These are the activations of a small neural network, seen along a few directions. Each row is one input.
In each table, some parts of the input vary, and every possible input appears once, in random order.
A made-up example of a description, with smaller parts first: line(4) and (point or (values(2) and ring(5)) or line(11)).
Shared parts are said once, and a part with two or three values counts as separate values.

Other details of the inputs shift rows strongly along two fixed directions, in all tables alike. That doesn't count.

Table:
row 1: [  3  -2 -18  -6 -13   3 -32  -2  28  -6   5 -17  -4]
row 2: [  3   4 -22  -3 -21   7 -28  -7  22  -8  12 -13  -5]
row 3: [  6  -1  -4 -14 -11  22 -21   1  24  -3  -1 -15   5]
row 4: [  8  -4   0  23  27 -33   7  -6 -19   1  -3   5  -8]
row 5: [-18  18  -6 -12 -27  14 -19  34  18 -25 -26  -8 -19]
row 6: [ -2  -8  -3 -13 -24  16 -20   7  31   4   7 -17   4]
row 7: [-10  22 -12 -19 -18  18 -35  29   8 -26 -24  -3 -24]
row 8: [-29 -17  93  10 -42  27 109  27   5  39  -6  12  54]
row 9: [  8   5 -18 -11 -18  14 -33  -9  15  -4  12  -7  -4]
row 10: [  0  -5  -6   8  23 -22   6 -19 -35   3   5  21  -6]
row 11: [  7   7 -24  -4 -14  13 -20  -5  22 -15   7 -19  -2]
row 12: [  8  -6  15  15  23 -20  11  -5 -23  11  -4  13  -1]
row 13: [-33   7   8 -32 -39  39  -6  34  19 -11 -28  -1  -4]
row 14: [ 14  11   1  15  31 -15  13 -10 -30  -8   2  12  -2]
row 15: [  2  -5  12  17   5 -20  21  -4 -22   8   8  12  -1]
row 16: [ -9  16   4  11  19 -26   7  28 -36 -22 -27  16 -31]
row 17: [  4  -3  -7   8  29 -15  14 -18 -35  -4   0  15  -4]
row 18: [-10  -8  15 -12 -38  32   5  12  47   6  -4 -23  21]
row 19: [ -2  -7 -24 -19  -3  19 -31  -7  16   0   2 -12  -1]
row 20: [ 13   3   0  18  22 -21   6 -13 -32   3   4  15  -8]
row 21: [  6  -3 -20  -8  -8  11 -29   3  22  -3   7 -21  -6]
row 22: [ -1   1 -23 -22   6  24 -25  -4  19 -11   1 -15   4]
row 23: [  8  -2   1  14  27 -35   5  -2 -21   7   3  11 -11]
row 24: [  5   7 -23 -10 -18   8 -26  -2  20  -2  16 -12  -7]
row 25: [  8  -1 -19 -10  -4  14 -25   3  23 -10   4 -23  -4]
row 26: [  8  10 -19 -14 -17  12 -32  -7  18   0  13  -5  -4]
row 27: [  5   5 -25  -2 -18  11 -24  -6  21  -8  10 -17  -4]
row 28: [ 10   0  -4  21  21 -25  12  -8 -30   0   8   8 -10]
row 29: [ 11   8 -19 -11 -12  21 -26  -7  15 -11   7 -13  -1]
row 30: [  3   4  -7   8  35 -12  16 -14 -33  -8   1  14  -1]
row 31: [  3   4 -19  -8 -12   0 -31   0  31  -2   5 -15  -5]
row 32: [ -7  -9  47   8  -3 -12  39   6  -9  31  -6  21  18]
row 33: [ -2  -7   2   9  19 -13  20 -15 -33   9   2  18   0]
row 34: [  1   0  -8   5  24 -24   8 -17 -32   7   6  23  -7]
row 35: [ 13   5   5  13  39 -19   8  -4 -24  -6  -5   9  -2]
row 36: [  9   4   1  21  36 -27  14  -3 -17 -10  -5   2  -3]
row 37: [ 10  -4   7  13  27 -29  -2  -9 -25   5  -1  16  -7]
row 38: [ -4  -3 -23 -24  -5  12 -33  -6  20   3   5  -6  -2]
row 39: [ -7 -15  13   3  18 -16  14  -9 -21  13  -4  18   4]
row 40: [  7   6  -4  21  17 -36  10 -10 -22   2   6  14 -10]
row 41: [-34 -20  78 -19 -71  63  68  38  58  35  -7 -17  59]
row 42: [-20 -18  72  12 -34  15  86  18  -1  33  -5  11  38]
row 43: [  6  13 -24  -4  -9  17 -18  -2  24 -19   8 -20   1]
row 44: [ -1 -11   7   5  30 -14  19  -9 -26   4  -8  13   3]
Description of these inputs: line(4) and (point or (values(2) and line(5))).
Changing only the line(4) part turns row 35 into row 41. The same change can be made to row 26. Which row results? -> row 24
Changing only the line(4) part turns row 17 into row 42. The same change can be made to row 10. Which row results? -> row 15
Change only the line(4) part in row 32. List by row number the other rows that result. -> row 23, row 31, row 38
Change only the line(5) part in row 38. List by row number the other rows that result. -> row 19, row 22, row 39, row 44
